These are the activations of a small neural network, seen along a few directions. Each row is one input.
In each table, some parts of the input vary, and every possible input appears once, in random order.
A made-up example of a description, with smaller parts first: ring(5) and (point or line(11) or (values(3) and line(4))).
Shared parts are said once, and a part with two or three values counts as separate values.
(in the rows, 128 means zero)

Other details of the inputs shift rows strongly along two fixed directions, in all tables alike. That doesn't count.

A family of inputs:
x1: [124 150 142 123 236  86  90 183 143 151 125]
x2: [167  60 113 108  39 170 157  93 135 136 168]
x3: [104 120 157 143 156 144 153 155 154 126 206]
x4: [113 123 100 122 162 161 187 123 129  93 171]
x5: [ 96 169 157 153 234  70 120 140  98 147 100]
x6: [149 137 144 106  85 110 101 138 128 121  63]
x7: [146 155 152  95  97 123 101 122 124 102  61]
x8: [153 114 102 122  92 126  69 123 129 176  94]
x9: [133 152  77 116 224  90 131 168 123 134  95]
x10: [165 176 179  93 112 131  84 124 115 142 107]
x11: [173 168 175 107 111 124  83 131 120 147 109]
x12: [112  96 129 155  24 144 139  46 100 135 170]
x13: [155 152 109 128  93 135  80 115 117 155  90]
x14: [167  98 121 112  37 180 167  86 123 116 165]
x15: [155 146 149 110  92 116  99 128 129 108  63]
x16: [120 176 146 125 225  92 102 185 130 141 122]
x17: [ 66 103 145 170 144 115 185 108 118  85 147]
x18: [154 108 142 105  93 104  89 137 141 129  65]
x19: [153 134 103 125  88 124  77 121 131 173  94]
x20: [ 88  96 131 148 140 134 170 150 165  87 157]
x21: [ 90 102 112 155 151 119 200  96 103 116 164]
x22: [ 84 129 103 153 145 173 153 123 133 109 178]
x23: [ 85 111  94 164 137 160 152 141 136 126 181]
x24: [119  95  89 133 155 142 183 135 148 117 179]
Each input here is: values(4) and (point or line(5)).
The inputs of x23 and x9 match in every part but the values(4) part. If x22 is changed in the same way as x23 into x9, which row does it become?
> x4
Change only the line(5) part in x16. List by row number the other rows that result.
> x1, x3, x10, x11
Change only the line(5) part in x20. List by row number the other rows that result.
> x6, x7, x15, x18
Change only the values(4) part in x12. List by row number the other rows that result.
> x5, x17, x21
